These are the activations of a small neural network, seen along a few directions. Each row is one input.
Each table varies a few parts of the input and shows all the possible inputs, shuffled.
A made-up example of a description, with smaller parts first: line(6) and (point or ring(11) or (values(2) and ring(8))).
Shared parts are said once, and a part with two or three values counts as separate values.
In the rows, zero is written as 128.

Table:
R1: [192 115 131  12 128 107 121 139 169 112 144]
R2: [ 66 145 196 225 121 159 145 187 103 163 199]
R3: [ 64  92 121 186  79 122 121 190 114 212 137]
R4: [188 178 113  49 178 160 114  94 164  70 116]
R5: [ 50 143 106 240 122 130 114 107  83 145  81]
R6: [178 154 119  65 178 117 117  64 146  50  83]
R7: [ 67  85 113 226  87 112 140  99  71 160  92]
R8: [179 161 115  23 155 140 120 131 192 100 146]
R9: [201 104 128  52 141  98 144  52 131  69  93]
R10: [211  84 127  32 129  78 142 110 136  95 125]
R11: [ 53 143 106 197 103 156 122 182 135 198 136]
R12: [ 59 166 101 223 122 174 114 144 105 161 107]
R13: [ 81  59 115 205  80  93 139 159  79 192 122]
R14: [203 161 200  58 169 146 139 135 164  67 211]
Q: What is each input in this table made of?
A: values(2) and (point or ring(6))
Q: Changing only the values(2) part turns R9 into R7. The same change can be made to R1. Which row results?
A: R3
Q: Change only the values(2) part in R13. List by row number the other rows that result.
A: R10

Table:
R15: [177 134 142  60 146 121 131 127 159 100 146]
R16: [177 119 117  62 144 108 130  97 141  93 113]
R17: [ 82 109 108 186 106 115 126 120  96 155  91]
R18: [111 136 156 141 118 153 135 181 142 161 182]
R19: [ 90 128 142 180 115 142 128 178 118 169 159]
R20: [134 143 169 109 132 144 131 176 152 139 192]
R21: [110  91  99 158 110 100 127  93  99 135  77]
R22: [165 102 109  92 128 100 133  82 117  99  87]
R23: [ 79 116 122 195 102 127 132 149 105 168 131]
R24: [110 223 124 159 184 192 108  94 141  78 112]
R25: [139  96  95 125 116  98 127  81 106 121  73]
R26: [163 138 153  71 136 135 127 157 159 118 173]
Q: What is each input in this table made of?
A: point or ring(11)
Q: A walk changes only the ring(11) part. It starts at R26 and steps to R15. List the rest of the walk in order.
A: R16, R22, R25, R21, R17, R23, R19, R18, R20

Table:
R27: [123 132  91 103 126 137 116  24 147  82  70]
R28: [157  96 133  62 130  30  87 141 156 119 154]
R29: [183 136 148  24 115 109 106 184 153  99 154]
R30: [130 153 252 207 163 108 155 106  64  67 182]
R31: [ 43 206 145 187 166 171  95 174 149 132 148]
R32: [154  23 199 173  79 110 198 105  69 128 194]
R33: [ 81 113  66 246  88 119 119 118  90 169  66]
R34: [165 100  90  88 140 110 101  69  83 111  46]
R35: [ 78 171 153 140 120 168 119 209 170 183 188]
R36: [195 140 165  58 165 176 123 140 193 113 155]
R37: [103  97 116 123  78 140 142 206 142 232 173]
R38: [170 191 103  91 130 183 162  50 146  93 100]
R39: [ 81  62  77 167  52 126 145 153  98 215 107]
R40: [141  81 108  71 155  26 145 119 136 103  54]
R41: [ 48 170 108 228 161 149  89 130  93 125  79]
R42: [197 177  93  79 179 186 146 119 160  78 177]
Q: What is each input in this table made of?
A: values(2) or ring(6) or ring(8)
Q: A walk changes only the ring(6) part. It starts at R41 and steps to R33. List the rest of the walk in order.
A: R39, R37, R35, R31
